Each row below is a small network's average activation on inputs in which a field has the value named, seen along a few directions.
Values that are neighbours, or in one group, have similar rows; names and order tell nothing.
In the rows, zero is written as 500.
Random noise pushes rows far along 13 fixed directions. That doesn't count. These rows show it; they differ only by the noise:
[394 549 465 643 607 445 463 604 558 586 601 368 818 500 506 511 398 449
 550 402 525 659 434]
[628 593 579 584 287 496 522 695 368 535 262 271 627 595 664 533 535 368
 522 283 198 467 710]
[464 540 537 650 464 344 833 445 441 687 606 249 749 565 557 469 287 504
 686 420 568 550 472]
[379 631 505 405 634 595 334 390 712 577 636 633 562 380 489 468 643 603
 431 435 648 598 403]
[412 454 559 424 373 615 379 498 355 499 668 538 691 698 326 518 601 298
 421 447 522 406 844]
[455 642 475 562 521 555 382 633 498 348 549 600 638 378 701 515 444 708
 637 693 601 435 406]
[682 606 421 524 341 566 436 643 402 394 323 605 429 453 427 543 476 384
 438 483 416 502 473]
[590 545 532 469 553 388 425 593 584 469 389 479 391 387 681 431 336 414
 660 461 199 294 309]
[528 720 345 663 435 530 698 384 475 483 488 418 767 300 442 590 568 648
 517 404 530 688 524]
[433 373 565 668 707 364 485 459 493 486 365 451 480 485 492 398 660 627
 391 596 363 594 226]
[718 511 361 510 446 555 551 477 689 522 447 501 487 325 382 749 448 561
 435 350 539 928 453]
[461 354 512 501 729 245 714 465 419 511 603 302 833 504 513 572 381 386
 473 604 512 410 440]
[553 552 323 555 308 592 406 443 530 558 383 403 243 388 496 624 458 571
 643 238 278 528 631]
[493 667 503 317 545 532 398 518 450 505 457 468 327 579 630 614 579 529
 569 415 496 329 373]
[450 299 559 332 318 638 423 327 427 453 708 669 396 556 433 549 540 582
 505 664 638 307 885]


Field TETOS:
potir: [347 340 577 529 536 490 497 271 465 482 672 386 458 610 448 549 620 659
 656 475 359 469 621]
fuma: [429 471 410 253 646 499 412 458 524 514 570 441 431 581 446 628 567 351
 420 393 510 386 621]
nub: [419 469 488 672 452 540 520 442 572 522 558 613 191 578 422 305 390 672
 716 580 562 635 293]
mol: [654 541 551 475 524 480 541 487 614 328 361 570 571 305 590 438 645 543
 392 554 279 502 570]
seko: [654 491 590 428 452 554 623 453 506 263 418 469 269 579 661 697 615 779
 715 578 372 577 504]
vetib: [385 429 512 660 484 494 451 562 431 479 404 380 554 458 659 428 539 584
 538 497 326 411 615]
daf: [403 433 420 466 606 575 280 619 453 319 660 652 596 543 357 549 496 397
 433 668 582 440 527]
vagu: [367 482 329 648 463 474 483 467 315 580 511 343 536 603 252 510 477 327
 515 323 386 459 568]
guros: [504 483 477 563 483 464 549 591 352 533 509 541 406 718 321 418 385 334
 506 540 610 486 375]
fezor: [329 547 320 593 695 540 310 668 512 281 616 326 906 448 546 695 524 456
 611 462 387 562 695]
sop: [311 518 666 494 471 569 496 441 455 613 750 592 461 825 284 271 499 320
 602 448 590 462 406]
ror: [484 436 428 491 520 512 490 424 726 655 323 399 437 176 743 506 575 689
 353 409 487 536 686]
ditik: [273 547 425 572 566 546 356 534 325 455 542 595 484 572 436 341 611 529
 392 649 666 320 519]
TETOS is arranged as a line.
List every value one step from guros, in the order listed.
Answer: daf, ditik
List every value one step from fuma, in the order listed.
Answer: nub, mol
List every value one step from sop, in the order listed.
Answer: vetib, ror
List every value one step from fezor, in the order listed.
Answer: seko

Field DID:
tolip: [345 487 471 860 613 367 597 541 425 496 370 590 828 375 373  89 622 444
 238 717 529 521 422]
ker: [559 467 778 524 246 651 513 484 593 326 742 736 590 573 478 270 391 454
 792 609 289 452 689]
ruter: [694 427 601 506 497 345 635 701 616 508 426 362 837 388 747 504 276 317
 516 466 271 497 595]
posof: [655 495 557 476 562 554 395 444 887 625 319 759 394 146 547 391 669 780
 116 574 737 912 304]
puru: [334 484 493 446 731 473 463 403 280 326 702 571 733 708 198 456 724 280
 327 654 567 358 530]
zilus: [429 417 530 425 647 377 679 330 557 605 604 417 634 463 464 438 498 434
 462 484 515 419 472]
pebuk: [567 510 512 443 170 667 545 231 504 457 475 521 187 456 507 498 690 706
 626 394 288 398 958]
gev: [768 493 906 533 205 529 472 848 515 454 310 792 587 539 785 160 444 472
 371 827 544 433 547]
pupi: [584 448 410 902 174 660 340 541 314 157 366 859 178 386 267 338 427 724
 734 767 267 506 337]
nev: [399 463 508 534 634 337 412 384 483 481 538 406 631 430 430 356 523 291
 544 399  78 208 500]
dafal: [309 384 409 843 525 492 386 659 281 289 567 456 605 631 413 426 346 467
 751 657 304 444 461]
vam: [529 569 279 569 352 666 338 777 416 405 474 607 480 544 386 601 320 375
 497 497 671 616 581]
kikil: [344 513 670 577 407 522 463 331 581 840 362 496 545 350 491 152 734 432
 196 259 456 480 691]
DID is arranged as a line.
List every value one step from puru, in the order listed.
Answer: pebuk
List every value one step from zilus, in the order listed.
Answer: ker, ruter
List every value one step from nev, in the order listed.
Answer: posof, pupi
List every value one step from vam, in the order listed.
Answer: tolip, dafal
